Here are a small network's activations along a few directions, averaged over the inputs that share one value of a field.
Related values have similar rows: they may be neighbours, one step apart, or belong to one group.
(in the rows, 500 means zero)
Strong random noise was added to every row along 10 fixed directions; ignore it. To show where, here is one row again and again, with new noise each time:
[565 666 579 553 520 537 556 724 647 689 532 408 742 553 556 375 700 677
 448 307 362]
[360 641 516 443 492 194 468 375 553 600 322 218 714 260 503 657 341 358
 578 549 702]
[232 365 501 437 527 555 516 346 415 468 507 309 441 539 541 794 385 592
 784 692 862]
[277 485 628 412 640 626 492 515 489 515 456 489 457 410 372 783 483 473
 593 657 472]
[594 576 633 530 550 407 731 335 429 547 458 459 529 347 471 612 474 615
 613 673 396]
[592 458 406 399 336 641 314 628 659 620 517 530 531 563 591 637 364 482
 506 489 680]
[640 407 466 854 699 533 528 398 470 504 558 669 374 758 599 619 619 587
 528 450 211]
[516 559 414 606 487 520 325 629 635 572 548 667 444 602 564 588 112 389
 432 586 472]
[360 459 487 290 457 583 575 585 403 347 630 537 418 535 425 261 402 615
 564 606 512]
[583 379 421 463 486 505 451 474 529 428 495 469 551 644 585 401 554 608
 551 468 577]
[293 517 690 576 693 435 463 392 610 488 437 386 618 582 504 682 474 547
 575 576 625]
[458 420 648 419 540 491 375 360 623 427 473 545 529 575 455 605 626 443
 471 443 573]


Values of Y:
y4: [439 474 543 573 446 416 539 382 488 547 609 496 443 472 514 657 506 425
 529 482 540]
y2: [216 631 605 421 506 559 619 637 357 576 569 416 488 288 402 668 509 448
 577 501 554]
y7: [291 354 732 246 662 513 543 308 376 263 291 406 538 354 282 512 786 486
 546 569 633]
y9: [326 525 245 735 570 401 662 624 306 585 533 205 584 526 630 233 704 621
 592 313 364]
y8: [671 254 443 214 179 683 364 331 498 357 633 658 337 655 538 532 732 470
 509 263 802]
y14: [265 614 563 448 578 560 626 523 427 472 524 470 466 444 407 478 345 567
 579 635 601]
y11: [578 531 494 481 427 523 597 519 450 574 428 279 610 468 536 434 570 619
 566 505 757]
y1: [443 343 450 276 471 716 458 554 451 399 558 552 408 519 414 540 603 518
 552 528 503]
y15: [593 434 288 660 580 519 611 689 288 526 518 363 478 549 588 173 877 658
 470 295 253]
y13: [542 610 539 335 462 447 541 486 500 460 439 564 538 308 359 324 518 409
 366 519 310]
y3: [419 495 576 721 619 319 500 406 472 452 519 537 489 501 529 586 571 389
 458 418 429]
y6: [804 447 351 568 409 471 388 395 580 567 365 445 529 526 630 612 594 455
 453 419 543]
y5: [802 648 497 651 475 671 736 563 461 673 511 563 424 436 549 578 276 722
 544 718 431]
y10: [290 539 662 712 454 432 411 456 586 463 696 648 412 710 502 439 497 395
 371 341 600]
y12: [544 444 648 505 593 555 510 450 604 473 367 417 548 491 486 559 580 546
 486 641 535]
A value of Y combines one of 5 hidden first parts with one of 3 second parts; all combinations occur once.
Q: Changing only the second part turns y9 into y12. y14 has the same second part as y9; what does that change turn y14 into?
A: y5
Q: Changing only the second part turns y1 into y13. y2 has the same second part as y1; what does that change turn y2 into?
A: y7

Values of L:
l1: [518 460 653 432 525 653 410 651 636 437 399 613 558 606 462 455 416 547
 379 596 570]
l8: [335 600 592 262 444 526 405 518 572 511 487 453 587 436 374 492 535 427
 490 427 646]
l7: [423 710 540 335 432 262 604 353 372 536 363 425 481  98 327 563 234 256
 454 628 536]
l2: [419 402 564 313 614 353 556 218 385 227 402 591 425 350 313 495 470 357
 568 672 369]
l12: [583 583 799 619 482 774 631 622 600 693 684 673 423 486 518 871 244 747
 544 787 465]
l10: [386 609 712 552 416 419 677 429 513 565 648 332 586 493 555 412 790 643
 527 344 671]
l6: [470 522 466 524 564 330 581 309 417 371 538 481 450 540 525 435 277 488
 611 589 562]
l11: [741 560 886 271 384 736 685 598 635 545 533 624 610 351 359 364 648 758
 396 654 487]
l9: [385 703 788 554 506 458 427 481 716 502 699 686 529 604 508 515 204 509
 377 587 493]
l4: [433 193 601 290 603 566 403 363 580 281 358 364 608 567 453 570 878 559
 600 523 607]
l3: [427 674 538 470 430 478 683 515 450 646 456 277 583 309 485 478 624 578
 541 453 594]
l13: [292 466 341 438 535 713 285 643 522 605 406 479 400 525 461 812 331 333
 545 557 626]
l5: [613 484 386 756 458 210 533 310 409 557 552 527 387 465 589 585 403 312
 489 438 445]
The values of L form a ring.
Q: Going along L from l3 by way of its neighbour l7, in what order are l1, l12, l10, l11 met?
A: l12, l10, l11, l1
Q: How many steps from neighbour to neighbour lead from l8 to l5, at the fewest?
A: 6
Q: Which values are neighbours of l2? Give them in the order they are listed.
A: l6, l9
